Look-ups in named tables: a row name and a column name give one cell, copied from the table.

Table deg
         labak  sekam  mizip  mibisim  rofudet  mipogo  dasaseb
von         42     18     14       43       76      99       46
kivi        25     12     -4       30       84       4        0
moz         54     -3      7       56       29      97       25
kolakes     19     31     46       50      -38      37       12
timoso      61     48     32       43       -4     -42      -70
ravet       13     14    -42       97      -40      82       22
zodotip     10     55     23       56       28      65       37

mizip of kolakes = 46
dasaseb of kolakes = 12
dasaseb of ravet = 22
mipogo of moz = 97
mibisim of kivi = 30
rofudet of moz = 29
mibisim of moz = 56
sekam of timoso = 48
mizip of ravet = -42
mizip of von = 14
mipogo of zodotip = 65
sekam of ravet = 14
labak of kivi = 25
mizip of kivi = -4
mipogo of timoso = -42
mibisim of ravet = 97
sekam of moz = -3
mibisim of kolakes = 50
labak of ravet = 13
mipogo of kivi = 4
Which row has the largest mibisim? ravet

Table soduz
|  | sir | dabef | lefofor | gif | bemedat |
|---|---|---|---|---|---|
| mifup | 39 | 120 | 127 | 173 | 136 |
| fal | 119 | 81 | 108 | 169 | 56 |
| vimim | 160 | 132 | 114 | 20 | 239 |
| kif | 46 | 108 | 139 | 133 | 99 |
| fel | 221 | 111 | 88 | 160 | 122 |
| gozo | 116 | 139 | 84 | 130 | 90 |
| dop | 179 | 171 | 104 | 75 | 211 |

fel, lefofor -> 88
vimim, gif -> 20
dop, gif -> 75
fel, dabef -> 111
fal, gif -> 169
gozo, bemedat -> 90
fal, bemedat -> 56
dop, lefofor -> 104
mifup, sir -> 39
fel, gif -> 160
gozo, lefofor -> 84
mifup, dabef -> 120
fal, sir -> 119
gozo, dabef -> 139
fal, dabef -> 81
vimim, dabef -> 132

kotov:
|  | sul | papefab | vuf | nosado | geveloz | pivunom | repide | fas | zozav | fekis |
|---|---|---|---|---|---|---|---|---|---|---|
| madob | 94 | 175 | 130 | 104 | 218 | 137 | 224 | 88 | 178 | 158 |
| nafeme | 176 | 98 | 153 | 158 | 153 | 117 | 114 | 153 | 210 | 144 |
| ket | 128 | 128 | 118 | 157 | 194 | 90 | 135 | 158 | 209 | 161 |
| tud | 171 | 146 | 192 | 139 | 139 | 148 | 170 | 187 | 151 | 151 |
| gafis | 168 | 80 | 225 | 192 | 110 | 133 | 34 | 181 | 117 | 167 |
| riz | 123 | 153 | 179 | 144 | 186 | 141 | 175 | 146 | 145 | 201 |
| tabolap | 174 | 169 | 128 | 178 | 147 | 141 | 148 | 156 | 163 | 90 |
| kav | 208 | 157 | 159 | 100 | 208 | 202 | 123 | 76 | 249 | 174 |
| kov | 139 | 150 | 186 | 128 | 169 | 196 | 150 | 115 | 139 | 170 |
| kon | 201 | 132 | 130 | 229 | 113 | 110 | 126 | 226 | 183 | 102 |
| nol | 207 | 140 | 190 | 200 | 130 | 173 | 89 | 203 | 154 | 158 |
| vebili | 186 | 133 | 199 | 181 | 170 | 145 | 48 | 153 | 170 | 194 |

What is the nosado of tud in kotov? 139
What is the zozav of vebili in kotov? 170
What is the zozav of kov in kotov? 139
What is the sul of kon in kotov? 201
What is the repide of tud in kotov? 170
What is the vuf of vebili in kotov? 199
What is the repide of kav in kotov? 123
What is the zozav of kon in kotov? 183

kodeko =
,kol,zekosat,puluv,lerapo,lal,lipepot
lol,-5,-44,-5,38,-18,-16
kek,-8,-56,22,12,60,41
pafar,-5,41,51,-48,-5,-3
nafu,-5,-58,32,11,69,47

What is the kol of pafar in kodeko? -5
What is the puluv of lol in kodeko? -5
What is the puluv of kek in kodeko? 22
What is the kol of lol in kodeko? -5
What is the lal of kek in kodeko? 60
What is the zekosat of kek in kodeko? -56
What is the zekosat of pafar in kodeko? 41
What is the kol of kek in kodeko? -8
What is the lal of nafu in kodeko? 69
What is the puluv of pafar in kodeko? 51
What is the zekosat of nafu in kodeko? -58
What is the lipepot of lol in kodeko? -16
What is the zekosat of lol in kodeko? -44
What is the lal of pafar in kodeko? -5
What is the lerapo of lol in kodeko? 38

lom:
	rofego	pab	tipeni
femeka	89	89	89
kiga	92	89	91
nadi	85	23	86
tukoz	89	88	88
sunavi	90	90	90
ruf	90	90	89
lak	80	84	86
bog	93	92	86
ked	83	97	99
seboka	84	97	87
fefege	82	95	82
raku	87	72	35
sopino	90	91	86

ked, tipeni => 99
fefege, pab => 95
nadi, rofego => 85
lak, rofego => 80
lak, tipeni => 86
bog, rofego => 93
sunavi, pab => 90
ruf, pab => 90
femeka, tipeni => 89
raku, pab => 72
sopino, pab => 91
seboka, tipeni => 87
fefege, rofego => 82
seboka, rofego => 84
ruf, rofego => 90
femeka, pab => 89
Row with the largest tipeni: ked

gam:
	litunup	gapefe
mabupe	-11.052	14.171
butu	-18.579	-56.321
bizib	24.959	-98.296
mateg	-49.264	-25.031
zefo	53.759	58.281
vef	-83.235	-65.258
gef	52.243	-9.715
muf	60.257	-88.631
dubi	57.816	-98.531

What is the litunup of butu in gam? -18.579
What is the gapefe of bizib in gam? -98.296
What is the gapefe of mateg in gam? -25.031
What is the gapefe of gef in gam? -9.715
What is the gapefe of vef in gam? -65.258
What is the gapefe of mabupe in gam? 14.171
What is the gapefe of butu in gam? -56.321
What is the litunup of mateg in gam? -49.264
What is the litunup of bizib in gam? 24.959
What is the litunup of muf in gam? 60.257
What is the gapefe of muf in gam? -88.631
What is the gapefe of dubi in gam? -98.531
What is the litunup of zefo in gam? 53.759
What is the gapefe of zefo in gam? 58.281
What is the litunup of mabupe in gam? -11.052
What is the litunup of vef in gam? -83.235
What is the litunup of gef in gam? 52.243
What is the litunup of dubi in gam? 57.816
Row with the largest gapefe: zefo

fivareg =
,vub,tulufun,talo
rimat,42178,58272,91596
rubi,69262,85505,80354
tuvada,77797,17774,43682
rus,49135,15596,81292
dapese,92534,56755,21088
lel,38557,52709,32647

What is the vub of tuvada in fivareg? 77797
What is the vub of dapese in fivareg? 92534
What is the vub of rimat in fivareg? 42178
What is the tulufun of rimat in fivareg? 58272
What is the vub of rus in fivareg? 49135
What is the talo of dapese in fivareg? 21088
What is the tulufun of rubi in fivareg? 85505
What is the talo of lel in fivareg? 32647
What is the talo of rubi in fivareg? 80354
What is the vub of lel in fivareg? 38557
What is the talo of rimat in fivareg? 91596
What is the tulufun of lel in fivareg? 52709

fona
columns: zoreda, gugip, kodup, fop, ped
tabone: [114, 125, 49, 103, 139]
sigepo: [181, 149, 217, 194, 127]
suz: [114, 123, 48, 103, 138]
pavabi: [111, 123, 34, 98, 138]
far: [109, 120, 18, 95, 138]

tabone, fop -> 103
pavabi, fop -> 98
far, fop -> 95
suz, kodup -> 48
suz, ped -> 138
sigepo, kodup -> 217
pavabi, ped -> 138
sigepo, fop -> 194
pavabi, gugip -> 123
suz, gugip -> 123
tabone, ped -> 139
pavabi, kodup -> 34
suz, fop -> 103
sigepo, gugip -> 149
sigepo, zoreda -> 181
tabone, kodup -> 49
Row with the largest kodup: sigepo

